These are the activations of a small neural network, seen along a few directions. Each row is one input.
Each table varies a few parts of the input and shows all the possible inputs, shuffled.
Descriptions start from the smaller parts, as in this example, which fits no table here: one of 5 places around a ring, together with either a single point or one of 9 places along a line or (one of 3 separate values, together with one of 4 places along a line).
Shared parts are said once, and a part with two or three values counts as separate values.

Other details of the inputs vary at random and push rows far along two fixed directions, the same in every table; ignore that.

Table:
R1: [ 28  21  43 -18 -56  32 -37   2 -19 -36  24 -30  41 -11]
R2: [ 33  48  59 -12 -17  -7 -32  17 -28  -3  26  13  32  21]
R3: [ 13  -6   3   1  18  -9   7  -8   1   1   2   2 -10   2]
R4: [ -6 -10 -27  -9 -43  35  12  -4   9  -7  -2 -31   0 -22]
R5: [ -6 -10   7  -7  15  -6   3   0  -3  -3  -7   9  -8  -6]
R6: [ 4  1 -7 -6  3 -1 24 -4 -5 15  5  9 -7 11]
R7: [ 10  -2 -26  -6 -31  17   0  -4  35 -26 -10 -36  -1 -12]
R8: [ -3  -6  -2   0   8 -17   3   8   4  -8  -9   6  -5  12]
R9: [  0   1   1   8   6 -14   1  11   2  10  -6   6 -10  -3]
R10: [ -7  -5 -10  -5   6  10  16   3 -12  10   5  17  -4   5]
R11: [-18   0  -7   6   6  -2  -7 -16   2   4   5  18  -5  10]
R12: [ -1 -10   9  -3  13 -11   8  -1   3  -2  -3   7  -7  -3]
R13: [-22  -2  -3   4   1  -9  -6 -17  -2   6   1  12  -8  10]
R14: [ 22  48  53 -13 -10  -8 -21  10 -31   1  34   2  51  25]
R15: [  5 -14   6   5  13 -11   6  -3  -4  -1   0   2  -8  -1]
R16: [ -8   7  -4   5   4 -12   1 -23   9   9   6   9  -9  16]
R17: [  3 -13   0   2  20   1  -1  -2  -6  -4   1  11  -6  -4]
R18: [ -8  -6  -4  -4  10 -12  -2   9  -2 -10 -13   8  -6   9]
R19: [ -2  -6   1   9  10  -1  -2   5 -11  10 -12   4  -9   2]
R20: [-12  -5 -23   6 -44  18  -5 -24  30 -11   2 -32  -1 -14]
R21: [ 1 -4 -3 11 15  5 -4  6 -6  8 -8 11 -6  2]
R22: [-17   1  -6   2  16  -9   5   5  -7  13   0  -3   8  -1]
R23: [-3 -8  3 -5 19  0  1  0  2 -5 -3 15 -4 -6]
R24: [ 12   2   0   9  12  -5   4  -1   1  13  -7   2 -10   8]
R25: [  8  -2   7  -6  17 -10   9  -6   9   0  -2   6  -9   0]
R26: [ -6   1   0   4   9  -8  -4  11  -5   8 -10   8 -11  -6]
R27: [ -5  -5  -8  -2  15  -5  -4  10   3 -11  -8  14  -2   9]
R28: [  8  -9 -19  11 -36  26  -2  -2  21  -8 -12 -40  -2 -23]
R29: [-13   3 -10   4  21  -2   4   6  -3  11   4   3  11  -1]
R30: [  2  -1 -26   4 -31  31 -10   5  26 -13  -8 -27  -1 -34]
R31: [-11   1  -4   7  13 -15  11   4  -1  14   3  -5   9   2]
R32: [ -4  -7  -4  -3  -1  -3  22   2 -10  14   4   9  -5   8]
Description of these inputs: one of 4 places along a line, together with either one of 3 separate values or one of 5 places around a ring.
Question: Changing only the place on the line of 4 turns R9 into R30. The same change can be made to R28. Which row results?
Answer: R21
Question: Which other rows agree with R16 in the place on the line of 4? List them by row number.
Answer: R2, R3, R6, R7, R14, R24, R25
Question: Start at R29 and move only the place on the line of 4, one step at a time. The first step leads to R22. Which rows follow, in order?
Answer: R31, R14

Table:
R33: [  2  -7  -2   8  30 -16   8   8   1  10 -11  10 -14   0]
R34: [ 11  -5  -4  -2  -8  10   2   5   6  -8  -6 -12  -3 -12]
R35: [-18   1  -5   2  10  -3  16  -2 -19  24  10  17   2  12]
R36: [ -1  -1  -8   0  -8   7  -5   2  10  -9  -4 -11   3  -9]
R37: [ -3  -8   4   0  22  -8   2   6 -11   3  -4  19  -7   5]
R38: [  1   2  -6   3 -12   2  -2 -11  13  -4   0 -14   0  -3]
R39: [  2   1  -5   1 -10   2  -1  -8  14  -6   0 -15   2  -6]
R40: [ 13  -6  -2  -2  -7  10   2   9   5  -8  -7 -13  -4 -14]
R41: [ 33  35  55 -20 -40  15 -31  10 -26 -24  29  -5  43  12]
R42: [ -8   4 -10   4 -17   7  -8  -9  11  -2   0  -8  -1  -2]
R43: [-12   0   1   5  16 -16  -1  -4  -3   7  -1  15  -5  13]
R44: [  1  -3  -6  -1 -16   6   2 -11  10  -6   1 -10  -2  -2]
R45: [  1  -2  -7   1  -7   8  -5   5   8  -8  -6 -12   2 -10]
R46: [  0   1   5   3  22 -19   4  -1  -1   7  -1  11  -5   8]
R47: [-13  -3   1   3  11  -8   0  -8  -7   9   2  22 -10  13]
R48: [  5  -3  -5  -5 -11   7   3  -5  10  -9   0 -11  -1  -6]
R49: [-10  -6   3  -1  18 -11   3  -4  -7   4   1  19  -6   9]
R50: [ -7  -5  -7  -1 -15  11  -3 -10   6  -7   1  -7  -1  -4]
R51: [  0  -9   7   0  24  -7   2  13 -15   3  -8  18  -8   0]
R52: [ -5  -7   4  -1  21  -9   3   3 -10   3  -2  19  -6   6]
R53: [ -6   0  -8   0 -11   4  -4  -5  11  -8  -1 -12   3  -5]
R54: [  9  -5  -5  -3  -9  10   2   2   7  -8  -4 -12  -3  -9]
R55: [  3  -8  -5  -2  -7  14  -3   6   2 -10  -6  -8  -1 -14]
R56: [ 20  42  62  -9 -15 -10 -33   2 -35  -2  31  20  35  33]
R57: [-10   4  -3   0  10  -7  21  -3 -15  26   9  13   0  15]
R58: [ -8   0   2   2  21 -16   1   2  -3   4  -2  15  -4   9]
R59: [  3  -3  -5  -4 -13   6   3  -8  11  -8   1 -11  -1  -4]
R60: [-18   6  -7   4  11  -9  13   1 -14  26   9  13   4  14]
R61: [  0   0  -8   1 -19   8   0 -13  10  -2   1  -7  -5  -1]
R62: [-10   8  -3   4  13 -11  16  -2 -12  29   9   9   3  14]
R63: [ -8  -6   4  -2  20 -10   3  -1  -8   3   0  19  -6   7]
R64: [ 12  -2  -2   3  -4   6  -2   9   9  -5  -8 -17  -1 -16]
R65: [  3  -6 -15   4  -2   4   4  -3  18  -4  -8 -16  -6 -13]
R66: [  9   0  -4   2  -6   6  -2   2  11  -6  -4 -16   0 -11]
R67: [  5  -4  -5   2  -6   9  -6  12   6  -8 -10 -13   1 -16]
R68: [  3  -3  -6   2  -6   9  -6   9   7  -8  -8 -12   2 -13]
Question: What is each input in this table made of?
Answer: one of 4 separate values, together with either a single point or one of 8 places along a line
Question: Changing only the choice among 4 separate values turns R42 into R47. The same change can be made to R53. Which row results?
Answer: R49
Question: Which other rows does R41 become when the place on the line of 8 takes its other values? List them by row number.
Answer: R34, R40, R44, R48, R54, R59, R61

Table:
R69: [ -1   7   6  -1 -11   2  -9  -7   1  -4   6   0   5   5]
R70: [ 7  3  7 -3 -5  7 -5  9 -6 -4  1 -2  6 -4]
R71: [ 5  1  9 -4 -3  5 -8  9 -5 -9  0 -2  7 -5]
R72: [  6   5   4  -4  -7   9   6  10 -11   6   7  -6  12  -3]
R73: [ -2   9   4  -1 -14   3  -2  -8  -2   4  10  -2   8   7]
R74: [ -5 -17 -26   3   6   8  18   1  12   4 -12 -11 -14 -16]
R75: [  6   0  10  -4  -3   4 -11   8  -3 -13  -3  -1   5  -4]
R76: [-12 -15 -26   7   1   1   5 -14  22  -2 -11  -6 -18  -8]
R77: [ -2   5   7  -2  -9   0 -11  -6   2  -9   5   0   6   4]
R78: [ -3   9   4  -1 -11   1  -6  -6   0  -1   8  -2   9   5]
R79: [  1   4   8  -2  -9   0 -15  -7   3 -12   2   2   2   5]
R80: [ 7  3  7 -3 -6  8 -1  8 -8  0  3 -3  7 -4]
R81: [ -1   8   5  -1 -12   2  -5  -8  -1   0   8  -1   6   6]
R82: [  6   6   4  -2  -8  10   5  10 -12   7   6  -6  10  -3]
R83: [ -3  11   2  -1 -15   3   1  -7  -4   7  11  -3   9   7]
R84: [ -5 -19 -24   5   6   6   9   2  15  -3 -17  -7 -17 -17]
R85: [  6   4   5  -5  -6   9   4   9 -10   2   5  -5  10  -3]
R86: [ -2  10   3   0 -13   3  -3  -6  -2   4   9  -2   8   7]
R87: [ 20   6  15   0   0  -6 -12   4   8 -12  -4  -8   1  -3]
R88: [  9  -2  17   5  46 -36   3   7  -5   7  -9  26 -15  16]
R89: [ -4  -3   8   4  39 -21  10  12 -21  20  -3  31  -9  14]
R90: [ -7  -1   5   4  39 -21  16  14 -24  27   0  27  -4  14]
R91: [ -4 -20 -23   4   7   5   6   1  17  -7 -19  -7 -19 -17]
R92: [-10 -17 -23   6   1   0   4 -15  23  -6 -13  -5 -21  -8]
R93: [-11  -2   8   5  34 -28   6  -5 -12  17   1  34 -13  23]
R94: [ -3 -21 -22   4   7   4   7   0  17  -7 -18  -7 -20 -17]
R95: [  6   4   5  -3  -7   9   2   9 -10   3   4  -5   9  -4]
R96: [ -2   9   3  -3 -13   3   0  -8  -2   3  11  -3   9   7]
R97: [ -4  10   3  -1 -12   2  -3  -6  -2   3  10  -3  10   6]
R98: [  8   0   9  -6  -4   6  -5   7  -5 -10   1  -1   5  -4]
R99: [  5   7   3  -2  -7  10   3  11 -11   7   5  -5  11  -3]
R100: [-14 -11 -29   8  -1   2  11 -13  19   6  -8  -8 -15  -7]
R101: [ -2   7   5  -2 -10   1  -9  -6   1  -5   7  -1   7   5]
R102: [ 4  4  6 -3 -4  7 -2 10 -8 -1  3 -4 10 -5]
R103: [ 19   7  14   1   0  -6 -13   5   8 -12  -4  -8   2  -3]
R104: [  9  -1  10  -6  -4   5  -8   6  -3 -14  -1   0   3  -3]
R105: [ 7  2  8 -5 -5  7 -2  7 -6 -5  2 -2  7 -4]
R106: [ 5  3  7 -3 -4  6 -5  9 -6 -5  1 -3  8 -5]
R107: [ 8  0 10 -4 -5  6 -7  7 -5 -8  0 -1  4 -4]
R108: [ 7  2  8 -4 -5  7 -4  8 -7 -4  1 -2  6 -4]
R109: [  5 -13 -19   8  13  -8   4  -1  28  -7 -20 -16 -18 -16]
R110: [ -7 -15 -29   6   5   9  17   3  11   9 -13 -11 -13 -17]
R111: [  1   4   8  -2 -10   1 -10  -8   1  -8   5   1   3   5]
R112: [ -1   7   5  -3 -12   2  -3  -8  -1  -1   9  -2   8   6]
R113: [-10 -18 -24   4   2   0   5 -15  23  -7 -12  -5 -19  -8]
R114: [  0   6   6  -3 -10   2  -5  -8   0  -5   8   0   6   6]
R115: [ -3  12   1   0 -15   3   0  -6  -3   7  11  -3  10   7]
R116: [  0   4   8  -2  -8  -1 -14  -7   3 -13   3   1   4   4]
R117: [ -7  -2   7   4  40 -22  13  13 -22  23  -2  28  -5  14]
R118: [ -3  10   2  -3 -14   3   3  -7  -3   6  12  -4  11   8]
R119: [-11 -16 -25   5   1   1   8 -15  22  -3 -10  -6 -18  -8]
R120: [-16   4   3   6  33 -28  13  -3 -16  28   5  30  -6  25]
Question: What is each input in this table made of?
Answer: one of 4 places along a line, together with either a single point or (one of 2 separate values, together with one of 6 places along a line)
Question: Changing only the place on the line of 4 turns R81 into R100. The same change can be made to R108. Which row results?
Answer: R70
Question: Changing only the place on the line of 4 turns R76 into R111. The same change can be made to R89. Which row results?
Answer: R80
Question: Which other rows does R69 become when the choice among 2 separate values takes its other values? List them by row number.
Answer: R70
Question: Which other rows does R102 become when the place on the line of 6 takes its other values? List them by row number.
Answer: R71, R75, R90, R106, R117
Question: Which other rows agree with R72 in the place on the line of 4? List them by row number.
Answer: R74, R85, R88, R96, R98, R104, R105, R112, R113, R114, R118, R119

Table:
R121: [-14 -14 -18  13  26 -18   6 -12  15   9 -13   9 -24   1]
R122: [ 14  19  24 -15 -45  24 -21  -4  -6 -22  20 -15  29   0]
R123: [ 12  25  20  -9 -46  27 -16   6 -13  -8  21 -26  38  -7]
R124: [ -6  -7 -27   2 -27  17  -1 -13  30 -14  -5 -34   0 -21]
R125: [ 10  23  39  -4  19 -23  -5   8 -32  15  18  32  15  32]
R126: [ -5  -6 -31   4 -29  27   6  -7  22  -3  -4 -37   3 -27]
R127: [  8  20  31  -3  14 -17   0   8 -29  17  16  24  13  26]
R128: [-17 -13 -23   9  26 -14  15  -7  11  14 -10   7 -18   0]
R129: [ 20  26  23 -11 -44  18 -19  -2  -1 -17  19 -22  31   2]
R130: [ 19   6  41  -5  30 -17 -19  30 -27 -10  -4  28   6  11]
R131: [ 41  16  35 -13 -28  18 -26  22  -3 -33   2 -24  23 -16]
R132: [-11 -13 -25   9  21 -10  29  -1   3  26  -9   3 -18  -1]
R133: [  3  13  32  -7  14 -12  -5   3 -31   8  17  32  11  25]
R134: [ -4  -5 -30   3 -28  25   3  -9  26  -7  -4 -35   2 -25]
R135: [  2  13  31  -7  13 -11  -2   6 -34  12  18  31  12  24]
R136: [ -9  -8 -28   1 -31  19  -3 -11  28 -17  -8 -30  -3 -19]
R137: [ 16 -16 -17   1 -11  20  -6  13  27 -26 -22 -35  -6 -40]
R138: [-18 -20 -24   5  20  -3  27  -3  -2  21  -8   9 -19  -2]
R139: [-20 -14 -25   8  23 -11  13  -5   9  11 -13  12 -20   3]
R140: [ -2  17  28  -3  13 -13  -7  11 -33  14  14  30  14  25]
R141: [ -6  -9  -8  10  27 -23   9 -11  10  12 -10  14 -24  10]
R142: [  5  11  37  -4  14 -19 -15  -4 -24   0  13  33   4  27]
R143: [ -5 -13 -26  -3 -31  21   2 -17  27 -18  -5 -28  -5 -19]
R144: [-19 -14 -26   9  22  -8  15  -3   7  15 -12  12 -20   1]
R145: [-17 -15 -20  12  22 -15   5 -10  13   7 -15  13 -26   3]
R146: [  5 -30 -11   3  39  -9  10  13   6  -6 -27  10 -29 -14]
R147: [ 19  24  25 -12 -44  14 -21  -4   1 -21  19 -22  29   4]
R148: [-21 -16 -28   8  20  -6  22   2  -1  23 -11   8 -17  -2]
Question: What is each input in this table made of?
Answer: one of 4 places along a line, together with either a single point or one of 6 places along a line
Question: Changing only the place on the line of 4 turns R140 into R127. The same change can be made to R136. Which row results?
Answer: R147
Question: Which other rows does R134 become when the place on the line of 6 takes its other values? List them by row number.
Answer: R121, R123, R124, R126, R128
Question: Which other rows agree with R138 in the place on the line of 4? List them by row number.
Answer: R122, R133, R135, R142, R143, R146
